Each row below holds a small network's activations on one input, seen along a few directions.
In each table, some parts of the input vary, and every possible input appears once, in random order.
A made-up example of a description, with smaller parts first: one of 3 separate values, together with either a single point or one of 9 places around a ring or (one of 5 places around a ring, together with one of 6 places along a line).
Shared parts are said once, and a part with two or three values counts as separate values.
In the rows, 128 means zero.

Other details of the inputs vary at random and push rows far along two fixed directions, the same in every table; ignore that.

A family of inputs:
R1: [ 93 169 105 108 138  94 137 125 162 110  91]
R2: [ 73 145 109 109 143  91 159 119 163 105 100]
R3: [199 163 136 151 165 153 137  90 154 120 175]
R4: [117  80 139 112  95 128 110 179  41 151 105]
R5: [ 69 151  94 108 140 117 140 121 163 111  96]
R6: [194  96 178 145  91 198 102 162 105 204 192]
R7: [ 94 112 158  87  90 130 127 207  84 178 118]
R8: [ 99 115 164  83  94  98 139 195  75 177 131]
R9: [114  92 153  76 104 117 143 198  76 149 129]
R10: [196 146 130 199 156 132 105  73 132 130 144]
R11: [ 92 143 105 148 145  79 121 102 125 102  84]
R12: [202  76 177 135  97 188 119 157  99 165 195]
R13: [189 152 125 162 137 160 112  85 180 136 163]
R14: [185 139 137 154 153 165 130  80 167 115 180]
R15: [198 115 111 189 152 176 114  76 138 107 135]
R16: [ 90 139 112 151 144  84 124 105 131  98  78]
R17: [186 155 123 165 130 165 109  84 177 133 165]
R18: [190 175 117 164 158 160 118  96 161 142 165]
R19: [218  77 172 167 104 188 102 159  63 171 154]
R20: [ 83 125 108 146 139  91 125  97 136 100  79]
R21: [ 97 175  98 103 139  89 131 118 150 117 101]
R22: [ 83 160 114 116 148  85 157 129 159 105 100]
R23: [ 84 155 100 101 134 101 139 115 166 111  92]
R24: [ 95  68 162 124  79 113 102 165  67 165 110]
R25: [ 79  93 160  92  77 118 132 183  91 165 134]
R26: [197 168 134 168 161 139 138  96 164 135 169]
R27: [ 79 119  95 103 142 107 146 117 160  77 110]
R28: [100 133  80 141 149 108 124 107 119  80  80]
R29: [182 126 128 205 136 151  96  65 147 121 149]
R30: [111  86 162  75 101 120 147 205  80 147 123]
R31: [ 78  98 146  92  73 144 113 186  91 171 131]
R32: [201 125 127 154 162 164 145  93 168 107 164]
R33: [202  62 162 169  86 202  88 143  68 167 167]
R34: [ 86 109  80 142 134 123 115  97 132  78  84]
R35: [100 145  95 101 156  94 151 123 143  87 109]
R36: [104 104 174  73 101 120 145 193  78 154 129]
R37: [ 95  91 168  69  98 126 146 180  84 152 131]
R38: [183 144 135 173 148 153 130  86 177 130 176]
R39: [ 92 163 108  96 153  95 147 112 139  95 117]
R40: [ 70 142 105 103 135 113 141 105 154  82 119]
R41: [ 96 172  99 105 140  91 134 122 155 115  98]
R42: [ 82 172  90 111 148 106 134 126 153 112 102]
Description of these inputs: one of 6 places along a line, together with either one of 2 separate values or one of 5 places along a line.
Changing only the place on the line of 6 turns R6 into R18. The same change can be made to R34. Which row results?
> R4
Which other rows does R8 become when the place on the line of 6 takes its other values? List them by row number.
> R2, R22, R25, R26, R38
Which other rows does R36 become when the place on the line of 6 takes its other values? List them by row number.
> R3, R14, R37, R39, R40

A family of inputs:
R43: [103 136 127 100 125 126 141 148 134 128 124]
R44: [148 143 101 157 155 143 125  74 176  95 127]
R45: [104 123 116 127 119 119 115 135 105 127 106]
R46: [101 112 114 117 119 132 123 136 114 118 117]
R47: [182 107 186 122  95 161 119 185  79 207 166]
R48: [165 145 107 152 171 136 144  81 163  83 139]
R49: [228 124 161 155 123 182 121 120 137 167 197]
R50: [106 136 129 110 123 102 125 145 124 138 119]
R51: [ 99 122 127 129 117 109 129 139 120 134 111]
R52: [ 91 114 124 116 119 121 133 140 131 119 119]
R53: [149 166 116 160 160 126 123  76 164 108 135]
R54: [ 95 126 130 106 118 118 134 135 124 120 126]
R55: [118 120 129 117 134 103 140 143 103 119 107]
R56: [103 120 125 125 114 114 120 134 118 128 100]
What is each input in this table made of?
> one of 2 separate values, together with either a single point or one of 6 places along a line
Changing only the choice among 2 separate values turns R47 into R43. The same change can be made to R51. Which row results?
> R52
Which other rows does R45 become when the choice among 2 separate values takes its other values? List them by row number.
> R46
